These are the activations of a small neural network, seen along a few directions. Each row is one input.
In each table, some parts of the input vary, and every possible input appears once, in random order.
A made-up example of a description, with smaller parts first: one of 6 places along a line, together with either a single point or one of 9 places around a ring or (one of 2 separate values, together with one of 8 places around a ring).
Shared parts are said once, and a part with two or three values counts as separate values.

Other details of the inputs shift rows strongly along three fixed directions, in all tables alike. That doesn't count.

A family of inputs:
row 1: [-24 -44   7  22 -13 -19  44  44  13  -7 -10]
row 2: [-17 -24   0  40 -26 -17  35  50  -9  -2   2]
row 3: [ -8 -19  16  35 -23 -28  39  44  -8 -10  21]
row 4: [-48  66  58  -1   6  20  -5 -27  10   9 -26]
row 5: [ -6 -42  -7  22  18  21 -46 -72   9  19  22]
row 6: [ 85   5 -40 -48  12  -4   1  30 -51 -18  -6]
row 7: [ 90   4 -39 -37  15   0   9  23 -42  -3 -13]
row 8: [  5 -15  -3  31 -33 -19  14  56  19 -28  14]
row 9: [-11 -19 -25  35  -4  36 -42 -70 -11  19  19]
row 10: [ 20  69  -8 -66  26  -3   0  11  -3  31 -24]
row 11: [-21 -38  12  18 -24 -38  24  41  14  -8  -4]
row 12: [  9 -23  -9  27  -3  16 -38 -49 -11   4   9]
row 13: [-97  91  57  -9  19   5  24 -11  54  12 -34]
row 14: [ 38  78  13 -61  11   5   3   2 -13   0 -20]
row 15: [ -3 -41 -21  14  13  27 -31 -43   1  25  13]
row 16: [-33 -33  -1  15 -16 -27  29  43  12 -25   6]
row 17: [ 84  -7 -35 -73  -2 -17   2  20 -22  -7   0]
row 18: [ 16 -26  -9  31   6  12 -32 -48 -13   5  21]
row 19: [-67  85  39  10  11  15   9 -27  27   4 -23]
row 20: [-11 -22 -20  32   9  38 -46 -71 -10 -12  23]
row 21: [ -2 -43 -17   1  15  30 -32 -44  -5  -3   9]
row 22: [ 28  59  17 -73  24  -2  -7   1  -4  15 -30]
row 23: [ -8 -26  -1  16 -26 -21  13  55  36 -20  12]
row 24: [-21 -36  15  19 -15 -30  36  41   9   0  21]
Each input here is: one of 2 separate values, together with either a single point or one of 5 places along a line or one of 6 places around a ring.
Question: The inputs of row 17 and row 14 match in every part but the choice among 2 separate values. If row 10 is changed in the same way as row 17 into row 14, which row does it become?
Answer: row 9
Question: Change only the choice among 2 separate values in row 8. List by row number the other rows that result.
Answer: row 23

A family of inputs:
row 25: [-13 -76  -9  15 -24 -20   6  11  29 -12  24]
row 26: [ -13 -115  -15   31  -36  -14    3   -9   17  -19   29]
row 27: [ 14 -70 -36  33 -38   0 -19  -4  -4 -12  20]
row 28: [-102   14   42   65   -8   -9   34    4   29    4   -6]
row 29: [-39 -19   1  -7  14  35 -32 -73  34  12   1]
row 30: [ -6 -56  -1  40 -23  -9  -2   7  -8   9  15]
row 31: [-32  12  34  25   4  30 -23 -57  18   0 -11]
row 32: [ 62  34 -37 -84  63  10 -53  -3 -32  -2 -27]
row 33: [ -9  19 -10   0  26  26 -23 -63 -14  15  -3]
row 34: [-16   9   3  26   2  18 -14 -14  19   5  -6]
row 35: [ -1  38   7 -23   4 -10  43  45 -18  -6 -19]
row 36: [ 36  54  -3 -44  22   1 -25  -8  -7  20  -1]
row 37: [-34 -12  18   0  12   1 -10 -16  42  15   9]
row 38: [  3  19  19 -44  17 -35  38  56  18  17 -14]
row 39: [ 30   6 -37 -13  14  25 -50 -50  -7  20  14]
row 40: [-48  38  56  10  -9  -4  38  27  19 -17 -16]
row 41: [ 30 -27   0 -10 -46 -51  45  80 -18 -24  -8]
row 42: [ -6 -51 -19  37 -21  -2  -2   4  -7   8   9]
row 43: [ 28 -59 -15  21 -14   4   8   4 -25 -11  19]
row 44: [ 39  16 -21 -11  27  24 -27 -32 -13  20 -12]
row 45: [-17  51  16 -27 -11 -21  29  34   0  -8 -25]
row 46: [ 74  57 -13 -72  17 -27  10  21 -32  -8 -15]
row 47: [ -6  23  11   4  11  12 -11 -12   6   2  13]
row 48: [  2  38  21 -30 -12 -29  26  34  -7  -8 -16]
row 49: [-38   1  30 -18  23   6   3 -24  25  20 -10]
row 50: [-29   6  18  24   4  28 -25 -48  13  -5  19]
row 51: [ 21  23   7 -27  17  20 -25 -36 -19  25 -13]
row 52: [  5  21 -24   4  28  32 -51 -74   2  17  14]
row 53: [-99  15  44  58  -9  -1  40  21  27  -2  -4]
row 54: [-89   7  37  50 -25 -23  44  42  23   4  -9]
row 55: [-39  30  30   8   1   4  42  31   2  -5 -20]
row 56: [ 35  18 -19 -36   0  11 -19 -13 -17   2 -16]
row 57: [  3 -82 -28  62 -26  -9 -16 -26  -3 -11  46]
row 58: [ 22 -45 -40  10 -31 -17  -2  17 -12 -16  19]
row 59: [-32  18  21   2 -16 -13  35  40  -2   6 -27]
row 60: [ 13  35 -11 -17  18  33 -47 -44   5  25  -6]
row 61: [ -8  15   7 -49  10 -22  44  47  13  11 -26]
row 62: [-49   6  30  31  -1  -1   0 -15  10  18   5]
row 63: [ 66 -13 -42 -21 -10 -20  23  69 -20 -18   8]
row 64: [-33  37  44  11  -5  -5  25  33  23 -15  -5]
row 65: [ 50  20  -7 -16  18   8 -26 -11  -4  10  -3]
row 66: [ 46  20  -4 -20  13  11 -28 -19  -4  -1  -5]
row 67: [ -6 -44  -7  32 -12 -13   9 -15 -17  -7  16]
row 68: [ 11  69   2 -38  17   8   2  13  -1  -6 -12]
row 69: [  9  14   8  -8  -2  11 -29 -21   4   6   1]
row 70: [  9  42  11 -29  -5 -10  40  51  -5 -22 -22]
row 71: [ 63 -46 -65   0 -11  -9 -21 -12 -27 -17  26]
row 72: [  5 -72 -32  29 -39 -22  23  26 -26 -11  13]
row 73: [-18   0  15  31  12  37 -33 -49  17   7  19]
row 74: [-29  -8  16  24  12  35 -19 -62  -6   8  13]
row 75: [ 82 -74 -61  -1 -21 -13   8  26 -43 -14   3]
row 76: [-46  -4  28   3  37  10 -39 -23  10  -7 -11]
row 77: [ 37  54  -3 -36   7  -6   4  32   1  -6 -28]
row 78: [-17  22  15   9   4  -3  33  40   3   1 -10]
row 79: [  4 -58 -23  43 -15   1 -28 -45  -3 -13  36]
row 80: [  5  14   0   6  22   3 -17 -35  -8  18   9]
row 81: [ 48  -3 -28 -17   8  26 -32 -42 -17  -5 -10]
row 82: [ 33  47  12 -31  28   5   7  18 -14  11  -8]
row 83: [-12   6  17  28  29  45 -50 -81   9  29   1]
row 84: [-60  18  31 -11  -7 -20  35  39  52  -4 -16]
row 85: [ 19  64  18 -38  14  -3  -9  18   4  20 -16]
row 86: [-22  33  16 -38  24 -15  30  37  27  22 -21]
row 87: [-15  23  16   0  -1   6 -23 -29  10   6   6]
row 88: [-40 -76 -11  66 -55 -36  43  35   0 -39  16]
row 89: [-42  22  32  15  10  37 -23 -66  10  -3   6]
row 90: [ 57 -53 -25   7  -8  -5  -3   2 -32  -3   4]
row 91: [ 22  15  -3 -24  13  10 -20 -34 -23  19  -2]
row 92: [ 18 -68 -36  37 -25  12 -10  -4  -5 -26  29]
row 93: [  7  50   2 -22   1 -17  33  60   0  -9  -8]
row 94: [-18 -31  -5  -4 -21 -43  46  77  33  -7   2]
row 95: [-37   3   9  19 -13  11  15  -3   3 -19   0]
row 96: [114 -32 -56 -44  -5 -40  24  71 -57 -12  18]
Question: What do these inputs look like to the network?
Answer: one of 2 separate values, together with either a single point or (one of 5 places around a ring, together with either a single point or one of 6 places around a ring)
Question: The inputs of row 34 and row 65 match in every part but the choice among 2 separate values. If row 39 is changed in the same way as row 34 into row 65, which row does it become?
Answer: row 36
Question: The inputs of row 83 and row 44 match in every part but the choice among 2 separate values. If row 41 is changed in the same way as row 83 into row 44, which row does it become?
Answer: row 56
Question: Start at row 81 and move only the place on the ring of 6, one step at a time. The first step leads to row 56. Which rows follow, in order?
Answer: row 45, row 88, row 95, row 70
Question: Change only the choice among 2 separate values in row 57. List by row number the other rows that result.
Answer: row 52
Question: Change only the place on the ring of 5 in row 26. List by row number the other rows that result.
Answer: row 25, row 37, row 38, row 49

A family of inputs:
row 97: [ 42   8  -5 -39  53  21 -40 -47  -6  28   5]
row 98: [ -6 -31 -24   3  -7  -6  13  34  22   9  10]
row 99: [-52  -3  28  29   2  14 -27 -41  36  33  13]
row 100: [-10 -43  13   4 -10  -3  -2  -6  19 -18  11]
row 101: [ 34  -7 -41 -35  24  23 -37 -29  15   3   6]
row 102: [ -8 -60  -9  42 -56 -26  38  27 -12 -41  27]
row 103: [-36  56  55  -2 -16 -22  65  52   3  -3 -42]
row 104: [ -1 -57 -21  56 -33   6 -17 -35  -2 -24  47]
row 105: [ 39  14 -26 -15 -14 -33  32  81 -16 -32  -6]
row 106: [  6  14 -17 -44  36  59 -47 -83  19  12  -7]
row 107: [-19 -25  16  13  10  11 -29 -36  29  -5  24]
row 108: [ -4 -75 -35  31  10  24 -50 -73   2  20  24]
row 109: [ 50  65   4 -79  39 -36  12  34 -12  30 -26]
row 110: [-17  -1  20  40  -6  -4  14   0  -2   5  -9]
row 111: [ 13 -72 -39  48 -29 -33  40  53 -25 -25  17]
row 112: [ 24  75  19 -53  46  37 -19 -28 -30  16 -30]
row 113: [-41  96  34 -25  10   8  26  13  16 -16 -36]
row 114: [-37  55  25  10   2  15 -24 -14  13   1  -9]
row 115: [-36 -17  16  60 -10  18  -7  -3   8   2  18]
row 116: [ -6 -17  -6  32 -13 -18  17  18 -21  -1   0]
row 117: [-25  10  31  -7 -25 -62  42  82  29 -15 -11]
row 118: [ 60 -14 -25 -23  -4   9 -13   3 -34 -25   3]
row 119: [ 73  49 -19 -71 -10 -29  23  66 -38 -19 -26]
row 120: [-71  44  31  41   2  24   5  -5  27   8  -5]
row 121: [-55  79  49 -10  16  18   1 -20  -2  16 -37]
row 122: [-77  57  44  14  13  25  19 -15  10   3 -28]
row 123: [-25 -27   1  -6 -34 -36  40  49  20 -24  -8]
row 124: [-80  70  65  11   5   4  34 -11   6   5 -18]
row 125: [ 40 -63 -39  31 -25 -32  25  17 -38 -15  35]
row 126: [ -21  -64  -25   13   14   44  -57 -106    0   20   17]
row 127: [ 54  11  -8 -69  12 -18   3  14 -22  16 -18]
row 128: [-13 -42   9  65 -46 -22  20  32  13 -29   8]
row 129: [  8 -68 -31  55 -54 -32  23  56 -18 -14  28]
row 130: [ 79   2 -36 -27   8  -9 -18  34 -35 -23   9]
row 131: [-22 -10  22  35 -26   9   7 -17  11 -20  -7]
row 132: [ 86  17 -43 -80   9 -41   5  58 -13 -11  -7]
row 133: [-32 -45 -10  27   1  -9  20  16  18   6  -1]
row 134: [102  14 -28 -72  27 -11 -12  28 -13  23   7]
row 135: [-73  72  70 -19   6 -14  18   8  42   4 -34]
row 136: [-29  -7  24  39  -2 -16  32  46 -10  -9  -4]
row 137: [ 40 -48 -57 -34  30  44 -52 -74 -17  18   8]
row 138: [ 18  -2   9 -41  38  32 -36 -60  -5  24   0]
row 139: [  1 -55 -33  20  -7   5 -27 -19  13  19  25]
row 140: [-33   0   8  52  -6  31 -24 -64   9  18  33]
row 141: [ 60  46 -15 -21  18  27 -35 -35 -10  28  -4]
Question: The inputs of row 123 and row 139 match in every part but one. If row 102 is changed in the same way as row 123 into row 139, which row does it become?
Answer: row 140
Question: What do these inputs look like to the network?
Answer: one of 5 places around a ring, together with either one of 4 places along a line or one of 5 separate values
Question: Change only the place on the ring of 5 in row 134. List by row number the other rows that result.
Answer: row 97, row 100, row 107, row 138
Question: Change only the choice among 5 separate values in row 113. List by row number the other rows that result.
Answer: row 102, row 118, row 119, row 131
